Questions about the matrix below.
1) Find the bottom-left entry.
2) Find the entry in the bottom-right corner.
3) Find the second-last entry, reading row by row.
4) Find the second entry, reading row by row.
5) Find the third entry on the diagonal from the top-right corner.
6) Find the first entry of the largest entry's row.
7) Find the 1st entry on the diagonal from the top-right corner.
8) Find the entry just right of the largest entry.
[[104  93  99  34  61  60  97 104  50  60  28  92  65]
 [190 112  75  64  84 122 158  97  81  33  73  79  60]
 [100  89  86  28  67  63 118 100  68  73  45  88  55]
 [212 116 101  78  83 112 110 101  54  12  53  79  77]
 [103  92  91  31  65  64 112 102  61  67  38  90  59]
 [202 114  84  70  84 120 141  98  72  24  67  79  66]
 [133 107  89  50  67  92 129 104  57  44  38  90  65]
 [193 115  87  68  78 117 138 100  65  23  58  83  68]
 [190 106  91  72  98 103 116  95  74  33  71  67  70]
 [189 104  78  68 102 111 139  92  90  43  87  64  61]
 [205 116  91  72  81 117 129 100  62  18  58  81  71]
 [138 105  70  47  76 105 160  99  81  54  62  83  54]
 [101  89  93  29  64  58 105 102  60  69  37  90  59]
 [178 114  85  64  75 113 140 101  64  27  53  85  67]]
1) 178
2) 67
3) 85
4) 93
5) 45
6) 212
7) 65
8) 116

Read these off the matrix that follows. Counting starts at 0.
1) Read off the top-right entry.
2) Read off the entry in row 1 and column 0.
3) Read off the entry directly above 2640.
4) Read off the entry in row 0 and column 2.
5) Read off the entry at row 0, column 0.
6) Read off the entry at row 2, column 2.
7) Read off the entry directly below the largest entry.
8) Read off the entry at row 2, column 1.
[[4900 4321 5155 6774 4508 2883 5550 7901 5551 6313 6035]
 [5712 7238 3622 5351 3254 2658 5714 5623 6257 3330 3724]
 [5698 6593 4529 5299 3001 3639 5294 4633 6972 3799 3996]
 [2570 4815 4652 5862 4106 2454 5981 6755 5596 5792 6918]
 [4418 2640 3547 3847 2891 1554 4967 3722 6119 4826 3253]
 [4388 3915 5134 5109 4488 2512 5128 7246 5434 7032 7288]]
1) 6035
2) 5712
3) 4815
4) 5155
5) 4900
6) 4529
7) 5623
8) 6593

arr =
9.2,-12.4,-10.8,-4.5,-59.6,35.3,-29.5,-5.1,16.4,2.8,11.3
-0.6,-6.1,-31.1,-8.7,5.6,-11.7,29.3,-6.9,-11.1,-2.3,-10.4
-12.2,0.8,-39.0,-6.4,3.2,-31.6,54.6,0.0,-15.3,-5.1,-15.4
-16.0,23.3,62.7,24.1,37.9,-21.9,-2.6,21.7,1.6,-3.6,-1.5
-10.3,3.6,15.3,9.6,-8.9,-5.3,1.9,11.9,5.9,-3.4,0.7
17.5,-19.6,-51.3,-21.4,11.4,5.6,18.0,-28.6,-10.6,2.4,-8.8
-21.6,13.8,-4.3,3.6,34.1,-45.8,56.6,11.3,-17.6,-5.2,-16.2
8.1,-6.8,-0.8,-0.4,-10.3,14.8,-14.4,-9.1,6.2,-1.6,4.0
-17.5,9.1,-10.0,0.9,23.7,-35.5,50.1,7.8,-15.7,-4.8,-14.4
-32.8,24.0,43.3,23.7,-38.2,-14.8,4.0,39.4,11.0,-8.2,3.9
37.5,-21.3,-4.9,-17.6,30.5,40.8,-42.3,-38.2,2.9,7.4,3.5
-6.5,0.0,10.5,7.7,-6.3,-2.9,1.1,7.3,5.4,-2.6,1.0
-19.6,24.7,63.8,24.8,19.4,-18.4,-5.3,28.0,3.3,-5.7,-0.1
-20.6,27.2,68.1,26.2,19.1,-19.1,-6.2,30.3,4.1,-5.1,0.1
-8.0,-0.6,-25.9,-4.9,8.4,-21.7,39.4,-1.2,-12.5,-3.5,-12.0
Counting starts at 0.
The entry just right of -8.9: -5.3
The entry just left of -12.5 -> -1.2
The entry just left of -6.1 is -0.6
The largest entry -> 68.1
Find the entry at row 0, column 2.
Answer: -10.8
The entry directly above 7.8 is -9.1
The entry just right of -0.8 is -0.4
Find the entry in the top-left corner.
Answer: 9.2
The entry directly below 1.1 is -5.3
The entry in row 0 and column 1 -> -12.4
Find the entry directly below the smallest entry.
Answer: 5.6
The entry directly below -39.0 -> 62.7
Find the bottom-right entry.
Answer: -12.0
The bottom-left entry -> -8.0
Find the entry at row 2, column 0.
Answer: -12.2
Find the entry directly below the centre entry.
Answer: -35.5
Find the entry directly above -0.1.
Answer: 1.0
Find the bottom entry of the column that holds the largest entry.
Answer: -25.9
Find the entry just left of the largest entry.
Answer: 27.2
Find the entry just left of -5.7.
Answer: 3.3
Find the top entry of the column that holds the smallest entry.
Answer: -59.6
Find the entry directly above the centre entry.
Answer: -45.8
Find the entry just left of -6.9.
Answer: 29.3
The entry directly below 21.7 is 11.9
The entry just left of -8.8 -> 2.4
The top-right entry is 11.3
Find the entry just right of the centre entry.
Answer: -14.4
The entry in row 1 and column 1 -> -6.1
The entry just left of -1.5 is -3.6
Find the entry just left of 10.5.
Answer: 0.0

A =
[[ 12.1 -28.7 -13.9 -19.2 -14.8]
 [ 54.4 -18.9 -49.1  -3.3 -38.9]
 [-41.1  34.1  32.2 -32.1  22.0]
 [ 58.3   5.8 -55.4   6.7 -45.7]
 [ 56.5  67.8 -73.3 -66.9 -88.6]
 [ 21.7  25.4 -17.6 -10.1 -21.4]
 [-48.5   0.3  41.8   1.3  35.6]
 [-30.2  15.2  41.2  38.8  42.1]]
Give the entry directly below -10.1.
1.3
The maximum is 67.8
Give the smallest entry in the last row.
-30.2
The top entry of the column that holds the smallest entry -> -14.8
Give the last entry of the largest entry's row.
-88.6
Give the largest entry in the first row.
12.1
Give the 3rd entry in reading order.
-13.9
The entry in the bottom-right corner -> 42.1
Give the entry just left of 41.8.
0.3
The smallest entry in the first row: -28.7
The fourth-last entry, reading row by row -> 15.2
The first entry of the smallest entry's row: 56.5
The entry just left of the smallest entry is -66.9
Give the entry directly above 41.8.
-17.6
The entry directly above 5.8: 34.1
The third-last entry, reading row by row -> 41.2
The entry directly below the largest entry -> 25.4
Give the second entry on the diagonal from the top-right corner.
-3.3
Give the entry directly above -3.3.
-19.2
The third entry on the diagonal from the top-right corner -> 32.2
Give the 2nd entry on the main diagonal.
-18.9
The entry just left of -21.4 -> -10.1
The smallest entry in the first column -> -48.5
The entry directly below -55.4 -> -73.3
Give the entry directly below 56.5.
21.7
Give the entry just left of -18.9.
54.4
The entry directly below 34.1: 5.8

Read these off the matrix that follows.
1) Find the entry just left of 7.4.
2) Find the entry just right of the smallest entry.
3) Find the entry just left of 10.0.
4) Find the entry just right of 51.0.
[[ 54.9 -63.5 -60.4 -36.1  16.4 -58.6  71.6   7.8  59.6  42.9  28.3  60.5
   60.0 -38.1 -26.0]
 [ 53.6 -54.1 -65.2  55.2  19.8  44.4  20.1 -54.2  54.4 -51.8  48.5 -62.6
    6.7  -1.0  38.4]
 [ 63.5   1.6 -13.1  51.0  31.2  30.0 -39.8 -67.4  28.7   1.6 -34.7 -52.2
   41.6  67.3 -32.4]
 [ -6.0  65.7  32.2  70.2   7.8 -50.3  41.6  57.9  31.3 -44.4  63.7  45.8
   52.8 -58.9 -28.3]
 [ -3.1 -40.6 -18.5  30.8 -32.0  50.1  44.0  50.6 -45.8 -72.1  29.7  36.7
   67.1 -21.8  -2.5]
 [ 22.5   6.8 -10.1  19.7  22.0  -0.7 -52.8 -46.5 -44.0  51.9 -54.5  44.1
  -29.1 -61.8 -60.0]
 [ 32.6  35.5  19.3 -43.6 -41.3  24.5  26.7   3.2   9.6  -0.9 -46.8 -14.4
   70.2  27.8 -29.9]
 [ 62.7 -64.6  10.3  68.9   6.2  10.2 -71.9 -28.5  22.9  23.8  36.8 -37.7
   22.9   7.4 -65.7]
 [  1.7  21.5   1.0 -64.5 -41.7  24.3  53.1  16.9 -39.3 -39.8  66.4 -23.3
  -71.7 -35.4  56.3]
 [ 52.1  35.1 -27.0  46.9  57.5  30.6  55.6  47.9 -43.2 -65.3  -7.5 -69.4
   45.3  20.4  56.3]
 [-65.2  41.5 -59.4  10.8  10.0 -64.2 -62.0 -70.4 -38.0 -13.3 -25.0 -45.4
   28.6 -36.8 -36.1]
 [ 59.1  54.2 -72.2  48.8 -49.3 -62.0  72.4  -4.1  -4.2 -14.2 -29.3 -15.5
  -72.4  53.8  55.3]
 [  0.5  12.0 -20.5 -69.1  -0.2  19.4 -49.8  57.4 -37.9  34.8  60.1  36.8
   62.5   9.4  71.3]
 [ 69.8  16.5 -21.8 -69.0 -28.3 -49.5 -33.4 -61.7  25.4 -37.5 -66.2 -70.0
   25.3 -30.6 -53.2]]
1) 22.9
2) 53.8
3) 10.8
4) 31.2

data =
-60.7  -37.6  -48.2   63.1    1.9  -39.0  -45.0   36.8  -65.5  -57.8  -71.7  -39.9   75.0  -53.2   10.1
  8.3    0.4   67.2  -78.1   44.6  -55.5  -84.3  -70.5   41.5  -43.6   60.5  -48.1  -60.1  -61.3  -62.7
Indices start at 0.
The bottom-right entry: -62.7
Give the entry just left of -57.8.
Answer: -65.5
The entry just left of -84.3 is -55.5
Give the entry in the top-right corner.
Answer: 10.1
The entry directly above 60.5 is -71.7
Give the entry at row 0, column 0.
Answer: -60.7
Give the bottom-left entry.
Answer: 8.3
The entry directly above -55.5: -39.0
The entry directly below -71.7 -> 60.5
The entry just right of 8.3 is 0.4
Give the entry directly below 63.1.
Answer: -78.1
The entry directly above -60.1 is 75.0
Give the entry in row 0 and column 1.
Answer: -37.6
Give the entry just right of the smallest entry.
Answer: -70.5
The top entry of the column that holds the smallest entry: -45.0
Give the entry just right of the largest entry.
Answer: -53.2
The entry just left of the largest entry: -39.9
The minimum: -84.3
Give the entry directly below 75.0.
Answer: -60.1
Give the entry in row 0 and column 2.
Answer: -48.2
The entry just left of 1.9 is 63.1
